Each row below holds a small network's activations on one input, seen along a few directions.
Each table varies a few parts of the input and shows all the possible inputs, shuffled.
Descriptions start from the smaller parts, as in this example, which fits no table here: ring(5) and (point or ring(9) or (values(3) and line(4))).
Shared parts are said once, and a part with two or three values counts as separate values.
In the rows, zero is written as 128.

Other details of the inputs shift rows strongly along three fixed directions, in all tables alike. That doesn't count.

Table:
R1: [120  72 146 143 152 196 168 152 126 133 102 119  95]
R2: [116 172 127  92  77  85 113 124 141 133 183 141 158]
R3: [117  67 138 145 144 201 157 147 133 134 102 121  87]
R4: [126 124 143 143 173 129  94 115  98 118  88 152 138]
R5: [134 123 100 136 135  96 128 119 148 134 113  82 125]
R6: [138 130  98 140 129  98 132 120 131 144 103  81 129]
R7: [118 147 133 101  79 132 158 143 139 148 177 132 138]
R8: [ 88 128 177  95 132 164  79 145  91 125 144 208 144]
R9: [136  82 143 151 139 207 172 139 141 118 114 124  90]
R10: [133 125  98 136 137  93 139 122 139 125 113  82 129]
R11: [130 127  99 135 137  96 134 119 146 128 111  81 127]
R12: [115 140 130 102  77 133 145 138 146 146 184 131 132]
R13: [166 145  95 155 131  95 140 131 146 128 124 102 113]
R14: [103 153 127 106  89 111 132 170 126 161 172 140 129]
R15: [141  88 149 148 149 194 163 135 128 116 112 135 100]
R16: [149 141 144 149 163 131  83 100  97 102  95 162 139]
R17: [147 129 145 147 162 132 104 106 104 102  99 159 131]
R18: [104 132 180 109 121 176 110 140  98 110 162 201 139]
R19: [157 136  98 147 128 102 146 107 142 130 117  96 131]
R20: [131 169 143 131 191  55  31  86  78  91  81 174 169]
R21: [ 96 144 135  93  90 119 142 151 128 157 166 130 144]
R22: [ 94 137 134  94  83 119 131 149 137 150 167 129 141]
R23: [153 130  95 139 127 102 135 105 154 120 122  95 120]
R24: [158 129  94 136 127 102 136 109 153 121 120  97 124]
Each input here is: values(2) and (point or line(11)).
Q: The inputs of R15 and R1 match in every part but the values(2) part. If R7 is changed in the same way as R15 into R1, which row does it become?
A: R21

Table:
R25: [143 127 121 138 119 128 148 127 150 129 130 113 121]
R26: [115 132 139 118 135 127 119 135 116 121 136 145 134]
R27: [113 135 132 123 119 128 114 140 122 138 135 135 129]
R28: [131 117 110 131 126 120 141 143 141 142 126 109 111]
R29: [160 174  87 132 148  34  91  74 130 117 106  95 164]
R30: [126 118 124 136 136 132 140 132 129 125 121 110 123]
R31: [134 111 117 129 133 136 135 122 139 124 125 118 119]
R32: [118 134 129 117 118 126 114 118 128 125 139 132 139]
R33: [105 126 136 116  98 145 138 154 130 152 151 128 123]
R34: [102 132 128 101  86 132 159 154 135 150 173 119 131]
R35: [117 128 144 123 145 128 116 128 119 119 117 138 137]
R36: [136  84 153 157 182 192 112 117 110  96  81 156 106]
R37: [170 162  79 141 137  47 117  97 152 111 122  90 137]
R38: [129 120 120 143 128 131 136 134 122 142 113 115 117]
R39: [133 110 117 127 133 134 137 122 140 123 123 120 117]
R40: [116 136 132 119 123 117 113 137 128 139 129 133 133]
R41: [120 135 136 119 130 117 123 128 107 130 125 142 144]
R42: [114 108 122 116  86 156 168 139 152 150 156 100 118]
R43: [131 115 116 136 136 129 131 141 133 136 120 119 112]
R44: [126 119 123 137 132 132 131 137 134 136 112 112 118]
R45: [138 113 119 129 125 137 141 117 127 133 114 118 126]
R46: [126 136 136 135 144 129 115 131 108 138 116 147 134]
R47: [145 129 115 141 118 131 147 128 143 125 136 111 118]
R48: [117 132 136 115 138 116 118 133 119 120 134 144 134]
R49: [125 158 151 118 130 125  90 123 108 108 149 181 145]
R50: [154 132 124 143 129 139 150 123 130 130 125 124 122]
R51: [137 117 162 152 162 177 107 124 108  98 107 172 116]
R52: [149 128 125 146 123 138 144 122 128 126 124 121 119]
R53: [117 135 133 116 124 116 113 137 129 139 129 134 133]
R54: [129 111 125 129 130 137 135 118 142 128 117 113 125]
R55: [122 132 126 113 122 123 116 121 129 124 141 137 136]
R56: [125 115 140 129 151 134 128 128 127 119 107 127 126]
R57: [147 126 113 134 122 125 151 130 147 124 136 118 112]
R58: [113 137 139 121 133 122 114 129 116 121 131 136 139]
R59: [130 117 117 137 135 131 131 140 132 135 119 117 113]
R60: [129 118 117 139 133 132 131 139 131 135 118 115 114]
R61: [136 146 128 124 120 121 123 127 130 119 148 144 131]
R62: [145 122 129 138 130 134 142 126 145 123 123 122 119]
R63: [127 113 135 134 142 142 119 114 130 116 109 129 127]
R64: [111 152 146 118 136 113  75 130 102 123 134 167 146]
R65: [123 121 141 119 139 133 109 114 128 118 119 143 136]
R66: [121 142 139 123 136 120 127 127 109 133 129 141 145]
R67: [124 117 128 134 135 132 141 131 131 125 118 107 124]
R68: [119 157 148  98  84 130 125 138 111 141 174 173 149]
R69: [143 125 128 143 127 136 141 126 142 121 124 120 120]
R70: [122 137 126 122 120 114 120 135 113 145 127 139 136]
R71: [105 129 126 100  78 141 148 140 140 149 176 122 133]
R72: [123 117 128 132 136 131 142 131 133 126 116 109 125]
R73: [129 115 122 131 140 129 142 135 132 125 123 115 119]
R74: [116 138 134 121 123 117 127 127 111 132 133 131 140]
R75: [132 146 135 128 116 121 120 124 131 121 145 139 135]
R76: [133 115 122 135 124 139 138 114 127 130 117 113 124]
Q: The inputs of R29 and R46 match in every part but one. If R36 is changed in the same way as R29 into R46, which row does it become?
A: R60
Q: Describe the family of inputs behind these rows.
A: line(4) and (values(3) or line(10))
Q: Which other rows does R66 become when the values(3) part takes its other values? List them by row number.
A: R41, R74
Q: List by row number the other rows that have the line(4) part in common with R62.
A: R25, R37, R47, R49, R50, R51, R52, R57, R61, R68, R69, R75
Q: Which other rows does R61 become when the line(4) part takes its other values? List them by row number.
A: R26, R55, R59
